A small network was trained on made-up records. Each row is its average activation on records with the value named, seen along a few directions.
Related values have similar rows: they may be neighbours, one step apart, or belong to one group.
(in the rows, 128 means zero)

Bamas, 12 values:
k1: [ 90 122 114 174 135 103 151 150 117 120  82 183 104 142 179 101 122 119
 125 147]
k12: [ 92 133 144  83 117 204 170 138 153  31 109 141 147 168 146 198 189 186
 110 129]
k5: [102 103 130  77 153 186 201 165 163  71  52 172 111 155 164 176 129 182
  46 186]
k10: [144  94 142  74 190 192 161 148 165 146  91  88 136 115 116 130 100 139
   8 139]
k2: [101 168 128 121  89  93  77  97 147 140 215  85 199 149  74 139 104 119
 180  90]
k3: [177 106 128 145 176 116 117 115 115 184 136 113  73  93 112 103 105  90
  96 107]
k6: [107 151 108 156  71 151 120 138 116  76  98 183 111 166 161 142 164 143
 189 165]
k8: [118 149 121 127 123  83 103 100 126  74 166 139 146 165 117 135 169 117
 188  64]
k11: [170 139 140 133 107 133  98 109 114 217 170  57 132  78 107 112  94 124
 150 126]
k7: [146 136 154 121  94  32  69  94  92 176 195  88 158 107  91 110 111 137
 189 144]
k4: [132 112 122 146 152 170 170 155 128 166  88 120  95  90 137  92  97  79
  85 117]
k9: [158 123 104 179 130  73  98 126  98 134 134 167 123 107 132 100 153 100
 171 123]
The values of Bamas form a 3 by 4 grid.
List every value one step from k1, in the order listed. -> k5, k6, k4, k9
List every value one step from k11, in the order listed. -> k3, k7

Dunap, 6 values:
z6: [100 152 118 150  91 124 118 123 124  91 139 152 143 155 141 140 155 134
 182 121]
z5: [136 129 138 111 127  96 105 113 126 140 157 107 148 127 106 128 120 135
 135 126]
z4: [155 129 131 134 129 107 106 115 119 184 156  92 130  98 106 105 100 107
 137 117]
z1: [115 102 141  76 167 167 168 148 153  78  84 144 123 150 137 161 142 165
  49 150]
z3: [ 91 110 120 113 154 244 215 178 163  72  37 168  97 147 178 159 140 146
  41 152]
z2: [171 146 119 184 100  29  55  91  82 204 195 106 128  90 101  75 111  81
 223 102]
The values of Dunap form a line.
List every value one step from z3, in the order listed. -> z1
List every value one step from z2, in the order listed. -> z4
